A small network was trained on made-up records. Each row is its average activation on records with the value named, seen along a few directions.
Values that are neighbours, or in one group, have similar rows; names and order tell nothing.
In the rows, zero is written as 500.
Random noise pushes rows far along 12 fixed directions. That doesn't count. These rows show it; they differ only by the noise:
[346 469 426 364 222 548 516 438 627 587 501 411 529 519 461 638 303 634
 504 588 429 542 546 427]
[252 423 386 552 417 557 464 544 442 460 383 386 464 470 505 365 317 370
 472 523 487 365 516 447]
[377 600 451 650 555 433 535 562 315 535 541 532 617 381 461 358 461 462
 560 471 519 469 427 394]
[474 425 226 539 281 589 482 457 405 517 517 631 592 632 575 549 411 533
 544 513 489 614 615 576]
[522 573 450 540 493 449 510 479 458 559 678 542 687 390 490 465 467 527
 563 549 596 606 499 438]
[511 516 558 603 481 471 460 485 383 450 591 602 656 627 578 500 660 554
 559 571 463 551 476 382]
[378 405 744 523 563 545 399 514 586 420 482 330 480 523 580 438 492 458
 352 633 537 588 470 470]
[507 457 426 408 572 482 462 477 565 432 528 423 553 394 463 366 443 361
 595 521 551 338 547 479]
[334 555 518 599 454 534 535 464 500 497 568 333 462 416 504 516 277 512
 428 564 491 523 488 388]
[264 544 444 431 463 557 549 412 392 377 362 367 480 505 518 450 461 439
 464 535 604 297 446 333]
[391 679 697 403 733 524 420 483 665 588 500 321 551 608 462 530 705 624
 597 482 584 617 193 306]
[506 463 327 630 641 632 429 425 370 300 526 460 491 621 657 376 514 297
 535 509 605 414 542 496]
[583 515 363 689 533 525 478 471 474 478 644 530 507 540 551 466 396 439
 567 442 519 579 563 519]
[464 679 408 355 733 619 737 408 272 571 461 521 546 456 479 522 440 588
 596 380 521 555 444 576]


Field U:
u9: [397 430 307 276 377 541 487 469 324 497 432 581 745 430 568 513 591 517
 542 672 556 405 532 520]
u8: [550 599 783 622 666 605 468 619 767 874 692 312 514 634 567 398 411 366
 616 388 645 691 335 201]
u13: [534 612 473 723 662 550 621 413 429 374 566 441 312 579 491 584 476 489
 562 415 380 348 448 466]
u11: [504 414 435 510 505 397 376 473 493 260 389 486 485 323 537 435 593 403
 277 571 694 484 531 668]
u12: [454 555 741 538 528 580 405 570 614 550 387 538 439 753 591 625 797 614
 381 479 604 807 328 458]
u1: [452 614 450 459 435 464 621 494 336 634 464 622 575 426 459 585 483 607
 531 486 434 467 494 472]
u10: [355 491 538 589 437 526 669 615 132 578 431 609 551 403 538 291 375 413
 441 513 563 377 541 439]
u3: [439 531 504 473 476 529 464 567 428 589 576 440 596 480 500 428 464 433
 538 526 519 487 467 421]
u17: [372 447 596 524 600 551 478 603 312 517 424 510 587 475 593 462 642 507
 448 629 441 548 435 552]
u22: [639 474 529 570 553 303 550 523 421 343 345 642 363 553 451 425 683 442
 526 327 408 228 550 496]
u25: [420 589 295 641 523 611 485 469 399 478 600 389 489 383 564 541 385 449
 483 629 512 493 490 486]
u14: [509 506 295 332 316 477 423 501 663 610 462 525 513 545 388 543 533 540
 610 480 512 437 432 399]
u18: [574 523 557 460 529 575 565 468 481 613 469 540 450 794 579 601 605 578
 587 445 452 549 488 377]
u23: [638 420 654 188 415 464 602 476 700 599 444 523 354 460 401 521 398 562
 438 390 551 508 597 635]
u20: [651 493 521 462 648 441 369 593 721 554 547 476 485 383 401 359 577 384
 611 438 632 466 457 474]
u2: [407 381 629 298 250 443 483 604 515 569 463 535 748 429 467 477 512 489
 399 663 624 449 543 411]
u19: [486 750 666 466 585 457 698 400 375 552 636 424 544 283 479 511 441 493
 367 523 752 549 451 297]
u15: [647 370 593 338 551 557 675 372 519 435 531 495 423 617 541 485 409 325
 599 377 607 195 695 396]
u4: [570 513 408 427 615 499 429 571 568 604 535 490 558 480 424 494 603 509
 724 537 313 412 449 487]
u16: [419 657 409 603 668 613 554 355 494 320 430 217 220 493 550 579 466 458
 399 459 611 352 389 416]
u7: [809 580 569 476 568 379 576 424 754 422 791 447 398 357 442 594 402 435
 548 508 586 414 577 503]
u5: [648 458 636 582 633 435 502 634 512 659 426 660 418 567 457 494 518 553
 511 322 313 701 534 731]
u21: [544 581 391 589 667 545 379 582 578 672 654 472 587 572 526 349 564 443
 683 425 620 574 378 404]
u6: [403 455 469 498 374 636 520 457 589 559 509 340 383 662 585 477 375 417
 526 503 608 340 559 290]
u24: [472 445 467 618 391 599 444 377 306 257 493 568 548 789 720 556 675 490
 415 628 552 492 537 406]
Each value of U is a pair of two hidden parts, and every pair occurs once (5 first parts, 5 second parts).
Changing only the second part turns u19 into u14. u5 has the same second part as u19; what does that change turn u5 into? -> u18
Changing only the second part turns u4 into u25. u16 has the same second part as u4; what does that change turn u16 into? -> u17
Changing only the second part turns u8 into u12. u15 has the same second part as u8; what does that change turn u15 into? -> u13
Changing only the second part turns u9 into u11. u2 has the same second part as u9; what does that change turn u2 into? -> u3
